A small network was shown many inputs. Here are its activations along a few directions, one row for each input.
In each table, some parts of the input vary, and every possible input appears once, in random order.
Descriptions start from the smaller parts, as in this example, which fits no table here: one of 8 places around a ring, together with either a single point or (one of 2 separate values, together with one of 4 places along a line) or one of 11 places along a line.
Shared parts are said once, and a part with two or three values counts as separate values.

Other details of the inputs shift rows strongly along two fixed directions, in all tables alike. That doesn't count.

A family of inputs:
x1: [-48 -30  14   0  31 -88 -48   0  41  12  38 -29  10  55  28 -21  65]
x2: [ 21  23   3 -13 -25  58  33  -2  16  14  -4   2  14  18   7 -10 -24]
x3: [ 21 -23  18  28  -9 -29  14  17 -40 -28 -14  34   6 -48  -1  -7  28]
x4: [ -5  18   6  -2 -31  56  19  -3   0   9  -1   5  16  19   7  -7 -23]
x5: [-73  63  -1 -20  19  27 -32 -42  53  59   1 -42  10  85 -19  11 -53]
x6: [ 14  45   1  -7 -36  78  22  -9 -16 -20 -28   5 -28 -31 -38  22 -42]
x7: [  4 -10   6  -8  22  15  -2   9  31  27   3   7   1  11  -6  -3 -14]
x8: [ 17  -8 -16 -20  -8  -7  -7  12  11 -11  18  -8   4  -4  22  -7  21]
x9: [ 55 -18 -11  -9 -27  21  22  20 -35 -45 -10  18  -6 -58   5   5   9]
x10: [-18   3 -12  11  -2 -33 -13  -2 -15 -19   7 -14 -35  -7 -11  20  13]
x11: [-35 -20  51  -2  20 -33 -47 -11  49  27  23   1  23  59  14 -48  53]
x12: [  7   0   3  -8  15 -26  15   5  18  13   0   4  27   7  15  -6   4]
x13: [-68  21 -25 -10  15  -1 -49 -27  -6  31  31 -29  33  55   8   8 -18]
x14: [ 41 -31  12  22  18 -42  25  10 -20 -21 -25  15 -13 -44  -4  -3  19]
x15: [-11  32   1  22 -12  41  24 -17 -10   8 -23   2 -14  14 -15  16 -51]
x16: [-83  43 -17 -11  35 -26 -30 -32  36  69  17 -33  49  86  13  10 -36]
x17: [ 26  56  -2  -3 -27  77  37 -10 -16 -17 -47   3 -47 -38 -46  37 -60]
x18: [-30  17  -5  14  16 -24  -5 -10 -12  19  -3   3  14  15  -2   9 -15]
x19: [-35  65 -54 -52   7  44   4 -30  36  62   9 -43  41  60  10  31 -67]
x20: [ -6 -72  49  60  39 -61 -31  14 -10  -8  -2  40 -22 -14 -16 -30  47]
x21: [-70 -39  53  48  19 -52 -48 -15   6  25  20   7  29  70  17 -47  42]
x22: [ -2   0 -16 -19  22 -13  -6  -4  19   7  11 -19  16  21  13  -2  -5]
x23: [ 20 -13  -8 -15  -2  -9   7   6   7   5   7   3  28   0  17 -16  18]
x24: [ 57 -11  43  -1  -5  11  31  11  15 -30 -33  21 -34 -40 -16 -11  15]
x25: [ -3  -6 -14 -10 -28  -8 -12   9  -6 -19  23 -11  -8 -11  10   4  37]
x26: [-15  87 -79 -66 -44  79   8 -14  28  28  22 -54   6  31   3  45 -56]
x27: [ 33 -31  15  29 -10  26   8  21 -30 -25 -17  39 -25 -59 -29   1   3]
x28: [ 16 -65  46  45  42 -48 -11  14   6  -5  -6  33 -22 -21 -12 -23  37]
x29: [  6 -67  26  17   4 -67 -31  20 -15 -34  26  16   0 -19  26 -36  81]
x30: [ 46   9 -24  -2 -49  25  32  19 -48 -57 -14   3 -52 -77 -20  35   1]
x31: [-25 -14  -5  -8  -2 -18 -22  -6   0  18  20   1  41  27  19 -14  19]
x32: [ 73   1 -17   1   1  19  50  13 -35 -46 -37   6 -41 -75 -18  23 -22]
x33: [  7 -49  24  33   7 -51  -9   9 -39 -22  -3  25   6 -31   3 -23  49]
x34: [  3   2  -5  -8 -18   3  11   5 -11   2   4  17  30  -9  14  -4   8]
x35: [ 44  -3 -19   4 -34  22  25  20 -50 -53 -13   7 -38 -75 -12  20  -7]
x36: [  3  32 -37  -7  -9  23   9  -7 -27 -12  -8 -13 -33 -23 -12  36 -41]
x37: [  9  29 -31   1  -6  23  23 -10 -29   0 -22  -3  -9 -21 -17  30 -46]
x38: [ 32 -25  50   8 -21  10   3  11  -6 -34 -17  30 -17 -33 -10 -26  41]
x39: [ 23  28 -37 -33  -8  28  20   3  11  -4  -2 -24 -12 -13   9  25 -31]
x40: [-12  -1   2 -15   6 -25  -5   5  22  25  19   4  49  28  25 -20  20]
x41: [ 51  -2 -16  13  -7  11  32  13 -50 -50 -29  13 -39 -70 -21  23 -22]
x42: [ 20 -64  69  40  17 -57  12  13  19 -14  -7  27   2   5  19 -49  54]
x43: [-44  32 -26 -39  11  56 -31 -11  49  73  31 -19  36  70   2   2 -40]
x44: [ 19  44  -4   6 -15  62  51 -13   3   4 -31  -6 -15  -1 -18  23 -67]
x45: [-35 -43  14  -5  35 -67 -55  -4  27  18  41 -10  44  56  37 -44  56]
x46: [  8 -60  31  34  36 -92 -19  14  -6 -31   4   5 -24 -23  13 -23  60]
x47: [-68  11 -11 -21  12  33 -51  -9  32  62  36  -5  38  73   3  -6 -22]
x48: [ 11  50 -45 -22 -17  30  27  -4  -2 -12 -11 -33 -39 -22 -16  49 -38]
Description of these inputs: one of 6 places around a ring, together with either one of 3 separate values or one of 5 places along a line.
Q: The inputs of x12 and x3 match in every part but the place on the ring of 6. If x42 is changed in the same way as x12 into x3, which row does it become?
A: x21
Q: Change only the choice among 3 separate values in x28. List by row number the other rows that result.
A: x5, x44
Q: Change only the place on the ring of 6 in x22. List by row number the other rows that result.
A: x9, x13, x32, x41, x45
Q: Change only the place on the line of 5 in x46. List by row number the other rows that result.
A: x14, x16, x32, x48

A family of inputs:
x49: [-46  45 -59 -43   9 -14 -26 -17  16  27  28 -52  19  40  17  29 -20]
x50: [ 15  41 -22 -35 -31  66  22  -6  19   6  -4 -17  -6   6  -4  15 -36]
x51: [ 16  17  -6  13 -17  31  29  -1 -24  -5 -22  13 -10 -26 -17  16 -29]
x52: [-66 -12   4   0  39 -34 -48 -17  34  56  31 -16  43  76  18 -18   5]
x53: [ 59   9 -12  -5 -35  50  46  21 -29 -26 -19  26 -11 -60 -11  12 -20]
x54: [-10  46 -17 -12 -22  61  12 -11 -10   5 -13  -9 -11  -1 -17  27 -51]
x55: [-23  28 -14  -6   0  28  -6 -15  -6  21  -2  -3  19  21  -6   9 -34]
x56: [ 13  41 -26 -30 -35  67  26  -4  -1  12  -4  -4  21   2   0  14 -39]
x57: [-41 -10 -30  -6   7 -57 -41  -3 -13   7  33 -22  27  23  25   1  28]
x58: [ 43 -50  32  23   3 -25   5  20  -9 -36 -11  26 -33 -46  -8 -17  42]
x59: [ 67  -8   3   0 -25  33  38  24 -11 -41 -20  20 -39 -63 -12   5   2]
x60: [-34 -41  45  43  18 -55 -33  -1  -3  -2   9  11  -5  17  -2 -28  47]
x61: [  0 -65  49  22  26 -71 -18  11  17  -3  17  19  28  22  32 -53  73]
x62: [ 30 -40  -6  11 -13 -50  -3  24 -42 -60   8   7 -26 -61   8   1  58]
x63: [ 40 -39  -7   7  -4 -54   2  22 -28 -58   5   0 -36 -59   9   1  55]
x64: [-46  36 -63 -35   8 -11 -24 -14   6  31  31 -50  29  43  24  27 -25]
x65: [  9  19 -13 -18   1  24  12  -1  13  12  -8  -4  -3  -3 -11  15 -26]
x66: [-47  -3  17   4  39 -40 -38 -19  32  33  14 -14  23  53   6 -17  11]
x67: [ 58   8  -1 -12 -47  60  44  16 -18 -38 -19  17 -20 -55 -11   8  -7]
x68: [ -6  15 -11  -9 -15  40  -3  -1  -6   6   0  -2  -5  -3 -14  13 -20]
x69: [-73  -2  12  17  40 -42 -39 -24  30  53  22 -19  34  82  13 -15  -1]
x70: [  6 -48  28  25   9 -38 -13  12 -16  -7   2  29   8 -15   3 -26  40]
x71: [-12  55 -26 -46 -13  51  11 -17  37  35   4 -26  23  39   6  16 -42]
x72: [  3  50 -20 -12  -7  43  29 -11   9  14 -23 -12 -13   3 -19  32 -55]
x73: [-25 -60  53  44  30 -80 -33   1 -10  -3   7  28  16  14  14 -43  61]
x74: [ 41 -39  41  27  12 -41  20  15  -9 -35 -24  28 -25 -45  -5 -16  33]
x75: [-72  -4  13   9  40 -41 -42 -24  30  51  22 -18  39  80  18 -19  -2]
x76: [ 62   6  -8   3 -12  41  52   9 -24 -29 -35  19 -21 -58 -16  17 -33]
x77: [ 26   0  12   9  -7  13  18   4  -8 -22 -20   7 -32 -28 -14   5  -8]
x78: [ -4  24  -4   4  -5  26   9  -9   5   5 -13 -10 -25   6 -16  16 -28]
x79: [ 28 -12   9   5 -21  20  13  18 -13 -27  -5  21 -16 -38  -6  -4  14]
x80: [  9 -40  37  27  19 -39 -14   5   0 -20  -3  14 -20  -9  -5 -25  38]
x81: [ 25 -45  36  16  17 -50  -1  19  11 -17   2  24  -3 -17   9 -28  53]
x82: [-39  54 -26 -19  -9  59 -13 -22   4  28   3 -23   8  35 -15  23 -53]
x83: [ -7  21 -19 -18   0  28   6  -2  16  26   8  -8  21  23   8   7 -31]
Q: What do these inputs look like to the network?
A: one of 5 places around a ring, together with either a single point or one of 6 places along a line
Q: The inputs of x71 and x61 match in every part but the place on the ring of 5. If x66 is changed in the same way as x71 into x61, which row does it become?
A: x76
Q: Which other rows agree with x51 in the place on the ring of 5? List them by row number.
A: x53, x55, x56, x57, x70, x73
Q: Change only the place on the ring of 5 in x53. List by row number the other rows that result.
A: x59, x79, x81, x83
Q: Change only the place on the ring of 5 in x52. List by row number the other rows that result.
A: x58, x65, x68, x70

A family of inputs:
x84: [  3 -45  47  37  25 -54 -15   5   7 -21  -7   9 -38  -7  -5 -22  43]
x85: [ 51  25  -9  -2 -10  36  51  10 -11 -24 -36   7 -40 -57 -25  31 -42]
x86: [-23  14 -10  -7   3  30  -6 -11  -2  28   0   1  29  25  -1   3 -33]
x87: [  5 -55  21  27   7 -44 -18  18 -23 -20  15  27   9 -18  15 -28  48]
x88: [ -5 -39  46  47  23 -57 -13   4 -15 -14 -11  28 -11 -13  -8 -23  38]
x89: [-17  25 -19 -12  19  -1   2 -15  10  22  -5 -22   8  22   0  16 -37]
x90: [ 50   9 -25  -6 -34  55  46  17 -35 -19 -21  23  -9 -58 -13  23 -30]
x91: [-27  21   0  -1  -1  37  -8  -8   7  30   0   7  16  24 -11   4 -33]
x92: [ 23 -51  18  26  21 -72   7  18 -11 -27  -3  12 -14 -33   8 -11  48]
x93: [-32  11 -21 -24  17 -14 -19 -11  35  41  23 -23  33  53  17  -1  -2]
x94: [ 74  18  -6 -14 -34  63  68  12 -18 -28 -36  21  -5 -58  -7  12 -34]
x95: [ 11 -48  62  29   2 -25  -5  10  13 -18  -1  25 -12   1   2 -42  55]
x96: [-10  21 -17 -22 -14  22   9  -4  15  25   9  -8  31  29  14   3 -16]
x97: [-46  19 -12 -31 -14   3 -37 -10  23  22  34 -25  28  53  20  -7  13]
x98: [  7 -46  13  23  27 -75 -12  14  -8 -26  10   2 -10 -18  17 -14  49]
x99: [-35  30   0  11  -3  28 -12 -22   1  16  -8 -13 -18  26 -22  14 -34]
x100: [-12  23 -21 -23 -13  22   0  -3  12  15  17 -13  28  29  19   2 -14]
x101: [  1 -42  14  13  13 -70 -25  12  -8 -35  13  -5 -24 -23  10 -11  63]
x102: [-36  18   3 -16  25  -2 -22 -16  46  45  15 -15  22  55   4  -8 -11]
x103: [-68  24 -23  -9   1 -16 -49 -23  -4  20  28 -32  10  44   3  11   1]
x104: [ 15 -50  51  23  20 -40 -13   9  22 -15   0  16 -23  -1  -1 -37  55]
x105: [-31  28 -33  -2   0   5 -10 -14 -16  11  10 -19   8  17   1  18 -27]
x106: [-31  19 -25 -22 -22  29 -28  -5  -8  11  23 -14  10  15   1  12  -9]
x107: [ 72  15 -17 -21 -14  45  56  10  -6 -21 -32  10 -13 -52 -10  17 -33]
x108: [ 74  21   8  -7 -37  69  67  17 -11 -28 -38  29 -21 -64 -17  12 -29]
x109: [-12  25 -31 -39 -11  14 -20  -4  20   9  21 -30   4  18   7  11   0]
x110: [-56  20 -21   3  13 -18 -25 -20  -2  36  14 -21  25  47   4  10 -15]
x111: [-32  16   7   2  -7  48 -16 -13   9  24   3  -2  -1  31 -17   3 -27]
x112: [ 15 -47  36  43  21 -59   1   6 -31 -26 -17  27  -5 -29  -2 -22  37]
x113: [ 70  17 -35 -25 -25  43  48  18 -11 -32 -15   1 -19 -58  -3  23 -23]
Q: What do these inputs look like to the network?
A: one of 5 places around a ring, together with one of 6 places along a line
Q: The inputs of x113 and x102 match in every part but the place on the line of 6. If x105 is changed in the same way as x113 into x102, which row does it become?
A: x88
Q: Change only the place on the line of 6 in x98. List by row number the other rows that result.
A: x84, x85, x89, x92, x101
Q: Change only the place on the line of 6 in x96. List by row number the other rows that result.
A: x94, x95, x97, x100, x108
